These are the activations of a small neural network, seen along a few directions. Each row is one input.
Each table varies a few parts of the input and shows all the possible inputs, shuffled.
A made-up example of a description, with smaller parts first: one of 3 separate values, together with either a single point or one of 11 places along a line or (one of 4 places along a line, together with one of 8 places around a ring).
Shared parts are said once, and a part with two or three values counts as separate values.
In the rows, 128 means zero.

Other details of the inputs vary at random and push rows far along two fixed directions, the same in every table; ignore that.

Table:
row 1: [ 93 143 133  92  77 155 147 155 144 180 146 108 117]
row 2: [151  89  96 163 150 108  82  92  82  91 120 151 120]
row 3: [134 135 103 181 143 103  81 102  58  81 137 157 189]
row 4: [ 54 177 122 105  35 152 123 161  91 172 173 120 178]
row 5: [155 111 148 106 160 140 163 135 187 140 109 121  78]
row 6: [147 122 135 121 158 138 147 122 160 131 118 132 105]
row 7: [166 100 119 175 181 102  94  88 104  81 110 152 133]
row 8: [103 134 115 142  86 127  98 129  87 139 147 126 157]
row 9: [148 117 141 116 159 138 151 121 164 131 114 128  95]
row 10: [131 133 118 170 141 105  83 107  71  69 135 162 170]
row 11: [ 75 181 151  94  65 141 151 166 131 156 156 113 159]
row 12: [146 126 126 135 153 128 130 124 135 112 126 148 129]
row 13: [108 149 104 166 123 107  86  99  46  74 153 164 195]
row 14: [117 144 130 135 116 116 116 134 106 106 133 134 153]
row 15: [175  75 100 159 167 113 101  99 118 115 106 142  98]
row 16: [ 82 181 146  94  71 144 153 168 135 159 153 116 159]
row 17: [122 122  82 183 112 106  63 105  38  99 147 161 189]
row 18: [147  95 107 123 144 137 132 121 144 145 119 132  92]
row 19: [129 139 121 127 138 132 134 123 125 121 134 137 140]
row 20: [166 103 106 158 184 108 112  90 104  81 116 159 125]
row 21: [179  91 127 110 187 128 165 121 190 132  93 122  65]
row 22: [136 132 142 133 139 132 131 130 144 134 121 121 129]
row 23: [ 83 176 162  94  66 142 155 176 155 173 145  92 150]
row 24: [132 138 139 123 123 126 140 148 147 140 123 116 132]
row 25: [109 147 134 133 121 129 120 118 106 112 141 141 152]
row 26: [123 129 152  83 125 141 177 148 185 159 118  99  87]
row 27: [ 82 185 136 105  72 142 143 165 122 151 159 124 177]
row 28: [139  92 116 120 138 131 133 116 142 141 119 124  83]
row 29: [169  88 140 111 179 123 158 123 184 124  88 108  60]
row 30: [151 108 150 114 158 132 157 129 182 144 105  98  81]
row 31: [131 139 137 142 130 125 119 136 125 122 129 131 149]
row 32: [ 82 177 163 108  71 144 139 167 140 159 150 104 162]
row 33: [143  93 116 134 133 126 120 119 135 142 116 116  98]
row 34: [165  91 144 116 182 128 155 116 181 123  93 109  61]
row 35: [ 99 153 167  94 103 152 156 153 168 158 129  97 113]
row 36: [164  98 138 122 167 118 149 124 172 131  96 107  85]
row 37: [145 120 117 129 151 120 134 119 126 112 120 138 126]
row 38: [141 106 103 132 135 133 118 118 121 133 128 141 112]
row 39: [ 74 179 164  88  70 152 157 167 149 162 155 108 146]
row 40: [112 122  85 176 110 105  60  99  32  85 147 160 179]
row 41: [110 123 109 133 102 128 105 118  91 128 144 139 136]
row 42: [157 112 129 130 156 119 140 128 152 129 106 118 111]
Description of these inputs: one of 6 places along a line, together with either one of 2 separate values or one of 5 places around a ring.
The inputs of row 3 and row 20 match in every part but the place on the line of 6. If row 22 is changed in the same way as row 3 into row 20, which row does it become?
Answer: row 9
The inputs of row 40 and row 33 match in every part but the place on the line of 6. If row 34 is changed in the same way as row 40 into row 33, which row does it become?
Answer: row 30
Change only the place on the ring of 5 in row 6. List by row number the other rows that result.
Answer: row 12, row 19, row 21, row 27
Change only the choice among 2 separate values in row 4. List by row number the other rows that result.
Answer: row 1

Table:
row 43: [131 116 138 104 139 141 144 131 154 134 132 140  87]
row 44: [156 110  87 144 163 112 130 113 111 108 116 135 131]
row 45: [169  75 115 156 177 102 113  95 124 115  97 112  94]
row 46: [166 106 117 136 169 130 133 106 137 114 125 168 102]
row 47: [ 97 142 120 122 116 141 130 107 101 130 148 130 143]
row 48: [129 109 126  99 125 122 149 135 144 126 111 112  84]
row 49: [157 112 116 129 165 136 141 113 152 130 126 157 111]
row 50: [145  96 130 153 155 121  95  99 117  98 113 138  97]
row 51: [ 98 186 171  77 104 126 185 169 176 130 125  93 147]
row 52: [ 82 155  98 134  79 108  98 119  47 102 151 141 191]
row 53: [ 99 152 129 154  96 129  81 131  79 112 151 152 170]
row 54: [172  83  93 140 179 106 131  94 113 103  97 133 108]
row 55: [139 101 118 135 152 125 114 102 113  90 133 158 105]
row 56: [175  89 108 137 200 136 145  95 153 118 113 140  83]
row 57: [112 129 135  76 111 142 181 145 170 173 116  79  86]
row 58: [132 129 117 139 131 131 115 118 101 105 145 173 141]
row 59: [107 173 173 142 140 120 122 132 122  96 130 126 174]
row 60: [ 82 159 105 144  98 133 102 107  53 111 167 151 200]
row 61: [ 97 166 133  96 101 163 155 150 144 169 158 120 147]
row 62: [108 159 147 112 103 162 140 152 159 176 142 102 140]
row 63: [125 148 122 157 125 134  99 127 105 129 142 149 169]
row 64: [146  97 105 129 146 106 119 119 111  89 115 143 107]
row 65: [124 164 182  88 150 139 187 135 196 119 127 109 108]
row 66: [153 103 105 132 148 105 118 124 110  95 117 152 113]
row 67: [133 126 134 136 104 120 120 150 130 136 130 131 136]
row 68: [154 123 120 167 146 126  94 111 107 108 127 165 141]
row 69: [ 91 187 154 164 105  95 102 142  73  80 144 132 229]
row 70: [106 164 119  91  92 142 157 165 137 167 143 108 153]
row 71: [128 143 129 142  97 120 116 148 116 140 138 133 157]
row 72: [169 111  89 143 164 106 125 118 119 107 113 157 134]
row 73: [104 156 134 147  86 139  97 141  99 128 150 152 171]
row 74: [ 94 144 156 113  89 152 125 151 142 148 138 111 119]
row 75: [101 129 164  88  82 139 154 164 176 175 125  74  88]
row 76: [141  92 137 107 158 139 149 110 163 121 114 130  61]
row 77: [185  95  98 141 172 104 127 117 124 102 104 163 109]
row 78: [162  88 143 122 148 119 139 143 179 142 102 111  67]
row 79: [168  95 107 128 158 109 133 129 136 107 106 155 101]
row 80: [135 104 127 148 124 108 101 128 113 107 125 126 121]
row 81: [119 130 161  95 119 165 160 141 182 187 118  80  91]
row 82: [103 141 145 107  88 139 147 151 149 179 132  79 133]
row 83: [129 139 110 152 114 119 104 133 104 131 138 125 178]
row 84: [ 99 158 135 121  81 141 141 162 137 174 143  89 156]
row 85: [ 75 151 151  76  85 160 164 139 160 171 143 104 109]
row 86: [ 84 150 119 152  75 106  82 123  60 120 151 124 191]
row 87: [129 113 144 125 143 143 132 112 149 149 114 100  94]
row 88: [173  98 131 129 160 124 149 140 191 156  99 113  87]
row 89: [136 109 120 160 147 117  85  87  93 101 120 141 128]
row 90: [122 138 123 153 131 142 112 121 113 134 133 126 152]
What is each input in this table made of?
Answer: one of 4 separate values, together with either a single point or one of 11 places around a ring
The inputs of row 84 and row 90 match in every part but the choice among 4 separate values. If row 82 is changed in the same way as row 84 into row 90, which row does it become?
Answer: row 81
The inputs of row 86 and row 89 match in every part but the choice among 4 separate values. If row 71 is changed in the same way as row 86 into row 89, which row does it become?
Answer: row 68
List by row number the other rows that have the choice among 4 separate values in common with row 43.
Answer: row 46, row 47, row 49, row 55, row 56, row 58, row 60, row 61, row 65, row 76, row 85
Change only the choice among 4 separate values in row 67. List by row number the other rows that result.
Answer: row 58, row 73, row 79
List by row number the other rows that have the choice among 4 separate values in common with row 44.
Answer: row 48, row 51, row 52, row 54, row 57, row 64, row 66, row 70, row 72, row 77, row 79
